These are the activations of a small neural network, seen along a few directions. Each row is one input.
Each table varies a few parts of the input and shows all the possible inputs, shuffled.
A made-up example of a description, with smaller parts first: line(4) and (point or line(9) or (values(3) and ring(5))).
Shared parts are said once, and a part with two or three values counts as separate values.
In the rows, zero is written as 128.

Other details of the inputs vary at random and push rows far along three fixed directions, the same in every table; ignore that.
These rows show it; all are for the same input, with only those details redrawn:
[165 112 109 131 120 131 121  80 106 121  78 121 157 106]
[182 137 129  59 189 102 102 126 160 183 206 151 172 106]
[196 102 151 100 134 105 100  28 103 154 105 138 237 124]
[131 103 165 179 100 137  94  81 115  85  95 138 130 163]
[179 128  84 100 139 129 141  90 105 139  85 119 154  69]
[112 119 128 139 130 144 115 147 145 107 155 135  74 131]
[159 106 145 161 100 138 106  43  95 105  63 126 186 131]
[ 66  91 226 220  76 166  58 112 150  67 159 146  81 236]

A family of inputs:
x1: [113 126 201 107 124  81 101 107 157 135 202 148 215 192]
x2: [106 134  99 191  83 149 174 138  42  80  22  68  85 110]
x3: [ 37 130 155 186 132 153 120 200 143 106 173 152  44 211]
x4: [129 111 167 149  92 108  91  64 123  98 105 111 173 140]
x5: [134 128  91 106 126 107 145 157 151 133 111 113 106  58]
x6: [125 151 115 100 142 110 144 176 132 132 159 101 116  94]
x7: [119 158  55 103 169 148 165 177 150 158 131 133  79 100]
x8: [103 110 185 172  82 127 142 128  93 101  88 112 138 185]
x9: [150 158  28  59 164  83 169 154 153 163 142 115 132  14]
x10: [110 147  48 154 105 135 214 159  70 102  22  72  92  77]
x11: [ 72 142 129 139 142 157 139 241 159 140 186 146  31 164]
x12: [154 104 138 119 111 118 131  30 109 121  69 139 203 131]
x13: [150 138 166  92 169 134  91 124 156 173 210 166 174 178]
x14: [122 149  87  99 160 147 131 190 174 136 189 133  64  95]
x15: [107 122 205 113 152 124  82 155 203 157 247 183 121 178]
x16: [ 67 122 126 198  66 148 153 162  98  69  40  78  53 117]
x17: [194 118 134  71 150 110 134  68 112 189 128 162 211 127]
x18: [146 179  61  79 172 138 166 190 122 176 157 122 102  88]
What do these inputs look like to the network? -> values(3) and ring(6)
The inputs of x7 and x9 match in every part but the ring(6) part. If x13 is changed in the same way as x7 into x9, which row does it become? -> x4
Change only the values(3) part in x18. List by row number the other rows that result. -> x3, x11
Start at x17 and move only the ring(6) part, one step at a time. The first step leads to x15. Which rows follow, in order? -> x5, x16, x8, x11

A family of inputs:
x19: [135 108 123 137  91 136 158  54  90 115  25 117 154 131]
x20: [120 151 118  90 161 114 136 161 119 151 178 113 140 124]
x21: [173 136 137  99 134  88 118  95  99 169 124 149 247 160]
x22: [171 167  51  39 190 121 168 165 123 161 141  86 125  30]
x23: [128 142 129 120 138 117 114 187 129 133 185 141 106 139]
x24: [143 150 116  94 164 124 133 152 172 153 176 121 132  82]
x25: [ 84 113 167 194  83 157  92 138 144  65  96 118  80 162]
x26: [136 122 185 121 141 143  91 133 155 141 203 132 123 147]
x27: [109 132 111 168 118 142 144 171 115  93 133  93  58  95]
x28: [148 163  69  74 152  95 147 156 139 170 139 142 174  89]
x29: [108 149  50 122 138 140 169 175  96 104  88  58  69  52]
x30: [191 125 147  91 143 116 140  72 109 192 127 151 224 138]
x31: [104 131 156 127 127 111  80 152 163 119 189 140 151 149]
x32: [108 131 105 134 179 161  78 143 190 123 211 163  71 140]
x33: [ 58 110 189 183  89 132  97 116 137  64 138 112 121 185]
x34: [158 113 153 102 139 105 112  98 145 153 160 148 165 100]
x35: [111 131 160 124 138 139 127 144 173 157 181 158 118 155]
x36: [ 98 147 110 124 145 113 137 167 176 144 181 127 120 104]
x37: [138 139 108 101 153 101 138 157 158 146 190 129 128  78]
x38: [106 123  87 162 109 161 156 190 102 116  65 124  35 117]
x39: [135 128 184 106 143 120 124  98 126 152 152 146 198 197]
x40: [137 105 132 132  95  89 140  52 106 101  70 123 185 130]
x41: [ 95 135 107 145 125 136 151 168  99 101 128 100  63 127]
x42: [127 128 114  80 165 131 131 178 138 139 187 116  79  89]
x43: [131 141 145 114 147 139  92 172 152 129 180 125 110 133]
x44: [128 154  27 135 129 128 181 155 112 116  62  67  84  18]
x45: [117 129 166 132 132 108 108 168 138 141 195 171 146 193]
x46: [121 139  68 155 110 120 187 137 104 117  64 112  93  78]
x47: [141 132  99  68 154 104 162 131 132 166 131 144 134  95]
x48: [ 88 111 118 179  89 152 136 161 127  96  67 137  39 138]
x49: [147 105 160 152 108 137 113  96 102 114 111 116 125 119]
x50: [ 94 135 144 177 116 142 114 154 124 100 146  91  93 132]
x51: [ 91 119 116 158 106 169 112 181 160  92 120 118  29 116]
x52: [185 133 107  53 161 114 163  94 105 188 117 136 200 115]
x53: [147 123  92 142 106 146 140 143  75 112  52 112  86  94]
x54: [146 104 204 106 133 110  95  82 109 143 171 153 180 187]
x55: [106 142 113 104 157 112 158 182 130 148 181 135 106 143]
x56: [151  95 199 118 113 101  64  86 148 128 166 171 185 164]
x57: [148 161  23  85 206 146 145 147 163 172 159 163  98  79]
x58: [ 86 111 161 163  90 111 117  82 127  89  97 118 161 168]
x59: [172 118  91 111 103 123 139  78 120 131  41 127 165  84]
x60: [134 129 214 148 120 110  87  87 116 138 180 139 217 203]
x61: [161 122  87 120 101  89 141  87 110 118  57 129 172  91]
x62: [179 128  94 133 112 150 162  87  70 137  40  93 138  80]
x63: [146  99 138 120  99 118 134  43 118 120  61 123 175 128]
x64: [ 99 142 175 143 151 148 126 176 162 154 197 148 111 185]
x65: [ 94 146  80 133 133 137 177 171  98 127  98  98  97 119]
x66: [ 84 113 107 199 123 174 100 100 150  85 101 147  65 152]
x67: [161 166  64  62 165 115 161 168 150 171 127 139 146  73]
x68: [214 122 128  64 141 111 100  84 110 165 128 132 210  95]
x69: [164 122 124 160  99 114 149  74  58 115  63 103 168 116]
x70: [ 90 111 154 180 102 165 115 136 154  95 124 113  58 132]
x71: [142 127 132  86 145  83 126 109 139 130 172 132 172 109]
x72: [ 72 136 140 184 104 137 138 148 139 110 123 124  98 157]
x73: [ 83 113 146 174 101 139 125 144 102  65 122  94  69 143]
x74: [ 58 129 142 167 104 134 138 144 131  93 120 121 100 171]
x75: [107  96 159 161  85 148 116  73 117  78  74 106 115 145]
x76: [111 122 199 115 140 147  97 132 141 134 200 141 127 196]
x77: [149 100 143 130 108 120 152  65  67 133  56 130 176 150]
x78: [157  96 136 135  87 105 112  62 113 118  56 146 172 123]
x79: [120 118 194 137 103  87  72  86 157 125 162 161 222 193]
x80: [127 135 119 135 182 157 100 126 147 155 186 179 120 184]
x81: [ 90 107 176 175  87 154  97 126 149 107 113 156  98 197]
x82: [147 125 104 108 117 115 156  71 120 117  54 108 170  99]
x83: [149 133 147 123 140 104 142 121 117 161 163 152 180 154]
x84: [165 152  45  91 204 156 112 139 141 151 175 135  97  74]
x85: [ 72 110 172 179  94 155 112 116 139  63 107 106  86 163]
x86: [102 127  81 166 107 126 166 145 133 103  90 109  73  80]
x87: [141 155  58 109 203 166 116 160 143 158 184 146  73 110]
x88: [ 98 110 162 185 108 152 137 146 116 122 115 137  79 170]
x89: [143 155 110  92 161 132 140 178 141 168 154 142 140 132]
x90: [137 153 137 104 154 138 112 180 142 147 177 134 122 141]
x91: [ 97 146  70 128 128 149 184 156 124 112  65  98  71  94]
x92: [159 106 134 145  85  97 108  66  97  93  68 127 185 120]
x93: [192 135  93  58 159 111 121 149 120 163 148 133 142  59]
x94: [133 131 139 118 138 109  95 169 137 124 196 135 122 129]
x95: [190 151 103  78 145  93 123 110  92 165 124 125 224 107]
x96: [148 109 187  98 133 130  92  83 126 133 167 127 173 159]
x97: [176 150 119  88 164 122 130 129 135 159 160 109 157  84]
x98: [101 124 206 148 125 124  95 114 189 129 188 155 154 184]
x99: [159 123 112 127  99 117 130  78 121 115  45 123 181 108]
x100: [110 154 128 125 155 124 144 180 140 168 185 133 135 142]
x101: [117 141 127 113 149 153 125 205 161 158 182 155  78 156]
x102: [156 120 125 155  86 116 105  78  72  92  50  94 179 123]
x103: [ 90 143 170 138 142 142 122 167 187 142 195 153 106 173]
x104: [ 92 131 102 161 104 126 144 175 131 102 105 136  71 131]
x105: [162 129 137 161 101 146 145  72  71 114  42  93 162 125]
x106: [108 136 188 118 146 142 107 144 140 129 191 131 131 186]
x107: [ 73  95 157 162 100 133 125 123 145  93 112 133  73 151]
x108: [127 109 149 155 102 128 141  93 118 130  88 147 132 136]
x109: [129 110  86 121 115 131 158 114 105  98  63 100  87  64]
x110: [152  93 159 150  91 108 123  44 118 125  69 140 177 129]
x111: [ 73 131  76 155 113 131 179 169 120  94  88 107  43 112]
x112: [148 146  75  76 164 128 160 163 179 173 159 131 104  54]
x113: [ 98 103 208 194  96 156  99 124 114 102 139 134  89 194]
x114: [180 136 131  77 149 129 111 132 124 170 155 144 164 125]
What do these inputs look like to the network? -> ring(6) and (point or (values(3) and ring(5)))
The inputs of x37 and x83 match in every part but the ring(6) part. If x32 is changed in the same way as x37 into x83, which row does it become? -> x80
The inputs of x95 and x102 match in every part but the ring(6) part. If x20 is changed in the same way as x95 into x102, which row does it become? -> x29
Start at x36 and move only the ring(6) part, one step at a time. The first step leads to x44. Which rows follow, in order? -> x50, x60, x100, x72
Start at x64 and move only the ring(6) part, one step at a time. The first step leads to x103. Which rows follow, in order? -> x98, x24, x97, x105
Change only the ring(5) part in x92. List by row number the other rows that result. -> x25, x31, x51, x56
